These are the activations of a small neural network, seen along a few directions. Each row is one input.
In each table, some parts of the input vary, and every possible input appears once, in random order.
A made-up example of a description, with smaller parts first: one of 6 places along a line, together with either a single point or one of 9 places along a line or (one of 3 separate values, together with one of 5 places around a ring).
Shared parts are said once, and a part with two or three values counts as separate values.
(in the rows, 128 means zero)

Other details of the inputs vary at random and push rows far along three fixed directions, the same in every table; ignore that.
To show where, the next rows are all for the same input, with only those details redrawn:
[152  58  45 176 115 106 135 110 158 125 106 108 172]
[136 149 190  59 127 139  90 121 117 139 154 162  85]
[204  61  87 151  67 139  96 106 125 114 104 151 163]
[ 51 141 139  91 200  91 156 127 171 166 167  94  94]
[166 153  89  95 133 104  67 144 102  76  92 166 135]

Table:
R1: [162 164 105 138 124 127 108 160 103  95  94 133 153]
R2: [127 183 213  64 115 168  95 142 105 144 153 170  96]
R3: [183 185 103 122 126 124  84 159  85  85  86 157 142]
R4: [180  77  68 174  78 145 111 112 130 115 108 140 173]
R5: [115 147  83 164 175  94 143 152 137  97  97  86 135]
R6: [182 165  87 137 125 126  93 150  91  75  93 141 145]
R7: [182  60  80 168  74 140 103 114 133 109 103 136 174]
R8: [ 76  61 153 168 125 156 204  85 195 219 195  72 123]
R9: [180 162 100 137 137 122  91 145  96  73  80 142 125]
R10: [ 11 163 171 110 160  76 226 129 110 153 152 114 111]
R11: [131 201  79 116 122  64 125 153  33  41  53 191 160]
R12: [145 185 209  70 124 163  94 133  97 138 160 159  80]
R13: [111 164 185  76 129 155 103 137 119 137 160 150  99]
R14: [121 165 197  61 121 159  91 133 111 137 161 161  94]
R15: [136 181 217  73 129 163  97 139  99 127 152 150  78]
R16: [119 152 180  80 140 142  94 133 121 123 134 152  93]
R17: [ 85 138 140  91 163 108 127 135 148 140 149 112 108]
R18: [ 82 168 171 109 163 131 148 147 140 162 159 106 106]
R19: [143  77  43 180 117 118 134 116 153 124 111 113 179]
R20: [137 176 185  81 136 157 102 134 109 123 142 160  83]
R21: [183  82  68 175  76 142 113 118 131 125 101 145 179]
R22: [167  77 193 158  62 184 156 107 136 187 162 112 130]
R23: [ 42 155 147  97 197  96 159 131 174 184 173 100 104]
R24: [156  70 182 127  58 186 126 101 140 183 163 144 135]
R25: [184 166 101 131 121 127  89 152  89  82  98 145 136]
R26: [ 85 157 136  93 179 114 125 133 144 136 144 127 102]
R27: [ 72  52 149 144 123 133 190  95 194 212 195  68 126]
R28: [130 172 196  87 116 165 111 146 112 142 148 156 105]
R29: [ 79 160  62 157 219  74 153 151 153 108 103  79 124]
R30: [125 197  78 115 135  63 126 148  37  27  54 182 145]
R31: [ 71 162  66 159 216  75 153 159 154 101 100  74 133]
R32: [170 184  89 115 127 128  77 157  89  66  91 167 139]
R33: [204  78  89 192  81 147 126 116 120 113 101 118 158]
R34: [ 72 147  45 125 211  57 137 148 161 110 112  94 139]
R35: [103  54  61 189 153  98 166 103 187 148 121  79 154]
R36: [ 94  68  68 206 144 117 179 115 183 142 117  69 164]
R37: [187  71  82 174  87 142 107 108 130 107  92 143 155]
R38: [116  64 171 168  95 170 178 101 164 194 182  83 128]
R39: [ 77 154  77 162 206  83 164 154 155 108 105  67 131]
R40: [ 96 191 195  76 120 100 141 135  49  78 105 180  93]
R41: [175  85 189 147  62 185 139  98 133 192 162 134 124]
R42: [207  58 102 150  70 138  92 102 123 114  98 152 150]
R43: [155  84 247 117   8 177 166  81  58 141 150 183 111]
R44: [ 70 164 154 103 175 126 139 140 145 139 150 111 104]
R45: [174 156  88 149 127 118 107 153 104  98  92 134 150]
R46: [152 168  91 129 135 124  92 160 105  67  87 147 143]
R47: [143 195 212  62 140 158  85 137  97 113 135 174  63]
R48: [170 169 108 128 124 126  93 161  91  77 100 138 141]
R49: [145 174  94  98 143 114  68 159 100  66  89 163 138]
R50: [ 70 160 156  95 174 124 133 140 146 141 154 116  98]
R51: [188  69 100 158  78 140  92 113 126 103  96 143 160]
R52: [198  84  76 188  85 144 115 117 118 106  95 127 163]
R53: [155 171 202  87 127 162 105 130  99 130 145 147  80]
R54: [178  91 202 122  48 198 122  95 127 185 163 160 121]
R55: [169  67 187 118  68 177 117  83 139 172 163 148 112]
R56: [138  67  52 179 105 117 132 120 156 123 115 106 185]
R57: [ 82 159 166 107 155 140 148 141 142 149 165 111 103]
R58: [150 164  85 107 130 107  72 160 106  84  91 161 159]
R59: [160  67 185 142  49 199 134  97 136 173 168 134 135]
R60: [ 75  59 160 166 134 155 204  83 197 217 189  71 113]
R61: [ 65  60 171 159 121 156 203  98 198 232 197  75 125]
R62: [ 96 193 192  70 103 113 142 136  42  88 127 183 107]
R63: [142 193 205  68 121 163  96 140 102 139 149 174  89]
R64: [170  72 204 150  62 194 145  99 130 170 162 116 115]
R65: [ 65 159  44 140 216  73 142 151 158 107 109  97 138]
R66: [ 93 158  67 136 185  87 115 156 139  85  91 115 139]
R67: [114  70 168 165 110 163 174 102 168 176 157  91 116]
R68: [ 71 151  42 123 205  58 137 151 159 114 119  95 146]
R69: [ 45 136 139  99 203  88 154 133 173 156 154  83  96]
R70: [ 76 175 149 100 192 115 134 135 142 133 138 119  88]
R71: [174  80 195 115  54 188 116  91 132 186 165 162 123]
R72: [124 209 231  39  88 135 116 121  23  95 137 214  78]
R73: [ 36 170  64 143 200  28 199 138 102  77  81 110 131]
R74: [ 96  65  52 179 133  94 170 125 183 162 130  75 180]
R75: [163 170 101  98 143 113  61 148  96  65  80 175 123]
R76: [149  78  73 204 106 133 161 126 146 126 117  83 175]
R77: [ 41 153 136  95 202  96 156 129 172 168 173  95 101]
R78: [203  70  86 152  57 136  99 114 124 130 106 155 178]
R79: [189  80  97 190  82 147 130 125 122 111 104 110 164]
R80: [209  76  99 191  82 146 122 113 119 111  93 121 149]
Changing only one part turns R20 into R47. The same change can be made to R30. Which row results?
> R73
Changing only one part turns R14 into R49. The same change can be made to R57. Which row results?
> R46
Changing only one part turns R77 into R55. The same change can be made to R68. Which row results?
> R34
Describe the family of inputs behind these rows.
> one of 2 separate values, together with one of 4 places along a line, together with either a single point or one of 9 places along a line
Which other rows does R17 become when the place on the line of 4 takes its other values? List them by row number.
> R27, R69, R74
Which other rows does R75 become when the place on the line of 9 takes its other values? List them by row number.
> R9, R29, R35, R37, R42, R47, R70, R80
List by row number the other rows that have the place on the line of 4 and the choice among 2 separate values in common with R67.
> R5, R16, R31, R36, R39, R40, R51, R66, R69
